A small network was shown many inputs. Here are its activations along a few directions, one row for each input.
Each table varies a few parts of the input and shows all the possible inputs, shuffled.
Descriptions start from the smaller parts, as in this example, which fits no table here: one of 6 places along a line, together with either a single point or one of 11 places around a ring or (one of 2 separate values, together with one of 8 places around a ring).
Shared parts are said once, and a part with two or three values counts as separate values.

Table:
x1: [  4  -2   5   2  18  -8 -13   5   3 -10  37]
x2: [ -7  -3 -38   1  -3  -3 -11  24  20  12  32]
x3: [ -6  -2  40  -2  -9   5  11 -27  -3   3 -37]
x4: [  2  20  -3 -20   2   6 -16  33  -7  41   2]
x5: [  7  -5  14   9  18  -8  -1 -17   6 -18  25]
x6: [ -3 -16  32  11  16 -12  11 -38   5 -33  10]
x7: [-16  -7 -24   2 -13  11 -13  11  13  17 -13]
x8: [-14  -9 -15  11 -15  10  -3 -11  15  10 -25]
x9: [ 10  -3  50  -3  10 -12   5 -31  -8 -13 -15]
x10: [  3  10  22  -7  -6  10  -1  -7  -3  19 -21]
x11: [ 19  10  32  -7  14  -7  -6 -11  -7   1   0]
x12: [ 17  21   7 -19  20 -11 -22  30 -10  24  22]
x13: [-13   1 -38  -3  -7   8 -16  31  13  32  -3]
x14: [  6   6 -10  -1  23 -11 -17  25   3   5  48]
x15: [ 15  13  22 -14  15  -7 -18  11  -9   8  12]
x16: [-19 -22   2  17 -13  -5  14 -39  21 -27  -7]
x17: [-24 -20   2  16 -19   5   8 -32  14  -5 -41]
x18: [-11 -10 -25   6  -9  -1  -9   4  19  -3  21]
x19: [  38   16  -71    4  -27   21  106   46 -101  -78  -46]
x20: [  0  12  12 -15  -4  10 -12  14  -6  26  -9]
x21: [ -8 -11 -15  13 -10  -1   3 -19  21 -11   9]
What is each input in this table made of? -> either a single point or (one of 4 places along a line, together with one of 5 places around a ring)
Change only the place on the line of 4 in x18. List by row number the other rows that result. -> x2, x16, x21

Table:
x22: [  2  -1  21   0   6  -4  -7 -14   4   0  -3]
x23: [-8 -6  0  2 -3 -3 -8 -5 14  5  3]
x24: [ -6  -4  -7   3   1   0 -11   0  13   6   8]
x25: [ -9  -2  -6  -1   0   1 -12   7   9  12   4]
x26: [-10  -6   6   4  -3   1  -4 -13  14   4   0]
x27: [ -4   3  -9  -3  -3   2 -13   8  11  16   7]
x28: [  0   0  20  -1   5  -2  -4 -11   3   0   5]
x29: [  7   9   4  -7   6  -2 -11  10   1  13  12]
x30: [ 2  1 13 -4  6 -7 -7 -4  3  1  8]
x31: [ -8  -8   7   5  -2  -1  -6 -16  14   4  -8]
x32: [ 28   8 -64   9 -33  22 103  29 -88 -76 -57]
x33: [ 4  3  7 -1 10 -5 -9  1  2  3 12]
x34: [  2   4   8  -6  10  -4 -10   8  -1  10   8]
What is each input in this table made of? -> either a single point or (one of 2 separate values, together with one of 6 places along a line)

Table:
x35: [ 19  10 -12  -8  20  -8 -16  30 -20   2  16]
x36: [  2  14  15 -14   4  -3   3  11 -21   8   1]
x37: [-13 -22  -7  20  -8   2   7 -14   2 -18 -18]
x38: [  8   5  33  -1   0  -1   8 -10 -14 -10 -19]
x39: [-41 -23  30  -4   0 -27 -81 -30  92  59  30]
x40: [ 11   7  30  -3   7  -5  12 -24 -10 -11 -26]
x41: [20 13  2 -8  5 -4  7 16 -9  6 24]
x42: [  3  12 -40  -1 -13  10  -7  22   8   9  14]
x43: [-10 -20 -10  19  -2  -2  11 -28   5 -19 -24]
x44: [-15   3 -22   2 -17   7  10   3   6   0  10]
x45: [ -8  -7 -31   9   3   1   2  22   6   5   0]
x46: [ 25  20  -9 -13   4  -1  -9  23 -13   6  27]
x47: [  6  -6  15  -6  16  -5   5   2 -13 -18   3]
x48: [-15  -1  73  -2  45  -8 -84 -33  62  59  51]
x49: [ -7  -9 -14   1 -19  12  12  -7  11  -9   2]
x50: [-22  -7 -25   8  -2   1   3  10   0  -4  -1]
x51: [ -1   2 -29   4 -12   8   9  15  12   9  11]
x52: [  6  14   9 -10   1  -4   8   5 -14  -3  22]
x53: [ 16  12   7 -12   9  -2   2  22 -17  17   3]
x54: [ -5   1 -24   1  -9   9   4  21   5  20 -10]
x55: [ -8 -10  -2  10 -14   6  13 -29   4  -4 -35]
x56: [-11 -12   1  11 -20  11   9 -14   1  -3 -29]
x57: [ -3 -10  -8  13 -18   4  18 -35  11 -15 -13]
x58: [ -1  10 -35  -4  -9  11 -13  28   0  20  -8]
x59: [ 14   2   0  -3  21 -10   0  23 -15   2  13]
x60: [ 13   5  17 -11   1   1  11  -5  -7 -14  14]
x61: [ -3   1 -42   4   3   3 -15  29   2   5   3]
x62: [ -7 -11  -5  15 -24   8  14 -21   8 -14  -7]
x63: [-20   2 -17  -1 -14   9   5   9  -1  11 -12]
x64: [-12  -9  -9  -2 -15  14   8  -1   4   2 -20]
x65: [ -1   4   7  -5  16 -10   2  11 -20  -7  11]
x66: [ 16   7  24   0   3  -7  16 -31  -4 -22  -4]
x67: [ 10  -3  22   6  19 -13  10 -24 -10 -25 -14]
x68: [  8   4  23 -15   4   3   6   1 -14  -3  -8]
x69: [  6  -6  25   8  12  -9   6 -10 -14 -24  -7]
x70: [-14 -19 -17   7  -3   6   6  -1   5 -13  -9]
x71: [ 21  19  -4 -16   8   0 -15  29 -21  17   5]
x72: [ 12   5  27   2  -4  -3  13 -17  -8 -20   3]
What is each input in this table made of? -> one of 2 separate values, together with either a single point or (one of 3 separate values, together with one of 6 places along a line)
Changing only the choice among 2 separate values turns x46 into x42. The same change can be made to x68. Which row results? -> x64
A walk changes only the place on the line of 6. It starts at x40 and steps to x38. List the rest of the walk in order. -> x68, x36, x53, x71
Change only the choice among 2 separate values in x38. List by row number the other rows that result. -> x56

Table:
x73: [  1   4   4  -5   6  -3 -14   6   6  11  14]
x74: [ -7  -3  10   0   0  -1 -12 -10  14  11  -1]
x75: [ -8  -6   9   3   1  -3 -10 -13  16   3   5]
x76: [ -1   3  11  -5   6  -2 -13   1   6  13   4]
x77: [  33    9  -75   10  -39   26  122   34 -104  -89  -67]
x78: [  0  -1   8  -1   8  -5 -12  -2   8   4  13]
x79: [ -4   1  -3  -2   2  -1 -14   5  12  13  11]
x80: [ -1   1  17  -2   4  -3 -11  -9   8   9   1]
x81: [ -6  -1   4  -2   1   0 -15   0  11  15   2]
x82: [ -2  -3  16   0   6  -5  -9 -12  10   2   8]
x83: [ -6  -4   0   2   4  -3 -12  -3  14   6  10]
What is each input in this table made of? -> either a single point or (one of 2 separate values, together with one of 5 places around a ring)
Change only the choice among 2 separate values in x82. List by row number the other rows that result. -> x75

Table:
x84: [-41 -46 -16  41 -19  12  42 -44  -4 -48 -70]
x85: [ 23   7 109  -6  17 -14 -23 -81  12  -4 -15]
x86: [ 39  30   1 -21  61 -18 -63  59  -6  45  65]
x87: [ -5   7  86 -20  41 -19 -56 -12  34  35  74]
x88: [-63 -29   5   4 -13  -9 -57 -25  89  48  44]
x89: [-31 -30  32  26 -28   4 -13 -89  72  18 -45]
x90: [-19  -3 -77   4   5  -6 -67  50  52  54  33]
x91: [ 16 -14  59   2  27 -20  44 -31 -54 -65 -42]
x92: [ 57  25 -12  -5  -5  -4  80  15 -78 -75   4]
x93: [-14  10 -87 -12 -47  34  14  75 -18  31 -27]
x94: [ 37  53 -13 -39  11  10  22  81 -73  24   3]
x95: [  1  -9 -89  26 -50  30  78   2 -24 -61 -25]
Changing only one part turns x94 into x93. The same change can be made to x91. Which row results? -> x84
What is each input in this table made of? -> one of 2 separate values, together with one of 6 places around a ring
Change only the choice among 2 separate values in x85. List by row number the other rows that result. -> x89

Table:
x96: [ 11  -3  19   4   6  -1  19 -24  -7 -29   1]
x97: [  3   4  27  -1  -6   3  20 -19 -10 -18 -14]
x98: [ 11  20  -8 -16   7  10  -8  36 -26  20 -25]
x99: [ 12   8 -20  -3  18 -10   3  27 -17 -11  27]
x100: [ 12  17 -10 -18  -6   3  -3  29 -28  17  -4]
x101: [ 11   0  19   4   2   0  20 -27 -10 -22  -2]
x102: [-15  -6 -22   4 -30  10   3  -2   0   9 -26]
x103: [ 15  21 -15 -10   2   0   3  24 -17   3  16]
x104: [ 22   4 -17  -1  11  -1  -1  28 -17 -10  25]
x105: [  4   2  28  -4 -10   1  12 -21 -21  -7 -27]
x106: [  6   5  22   3  -1  -1  18 -25 -11 -20  -7]
x107: [ -5 -19 -29  21 -11   4   6  -2  11 -17   4]
x108: [  3  -8  16  10  15 -11  18 -22 -12 -34   5]
x109: [ 13  15  -9 -15   5   5   6  33 -24  27 -15]
x110: [ -21   11   56  -10   39  -17 -102    9   67   88   75]
x111: [ 12  20 -10 -14  -2   5   5  31 -15   5   9]
x112: [ 13 -12  20  12   8  -2  14 -21 -12 -33   3]
x113: [ 20  13 -18  -9   9   0   4  25 -13  -6  24]
x114: [-14  -8 -21   6 -18  12  11   3   4  19 -37]
x115: [-48 -24  34  -9  18  -6 -99 -36 100  75  48]
x116: [  4  -2  31  -6  -8   3  21 -15 -12 -13 -20]
x117: [  5   0  29  -1   1   3  20 -16 -18   4 -38]
x118: [-11 -10  93  -7  35 -40 -93 -56  84  54  35]
x119: [-12  -2 -27  11 -20   5  10  -6  11  -4  -6]
x120: [ 20  16 -18  -9   5   1   5  23 -15   1  20]
x121: [ 12  14  -7 -19  -4   5   6  35 -18  11   3]
x122: [-15  -9 -19   2 -27  10  12   4  10   3 -19]
x123: [-15  -3 -22   7 -24  10  12   0  12  -2 -13]
x124: [-15 -16 -33  19  -4  -4  10  -3  11 -18   6]
x125: [ -7 -10 -31  13 -12   6  11  -5  15 -13   3]
x126: [ -8  -7 -30  13 -17   6  12  -7  12  -7  -1]
x127: [  9   3 -20  -5  19 -13   0  30 -17 -17  28]
x128: [  0 -13  17   8  16 -14  15 -19 -13 -40   6]
x129: [  3   4  29  -1   3   8   6 -13 -19  -3 -48]
x130: [-19 -21 -33  17  -2  -8   7   1  10 -24   7]
x131: [-16  -4 -20   6 -16  17  -3   6   3  12 -47]
Changing only one part turns x112 into x104. The same change can be made to x105. Which row results? -> x100
What is each input in this table made of? -> one of 3 separate values, together with either a single point or one of 11 places along a line
A walk changes only the place on the line of 11. It starts at x131 and steps to x114. List the rest of the walk in order. -> x102, x122, x123, x119, x126, x125, x107, x124, x130
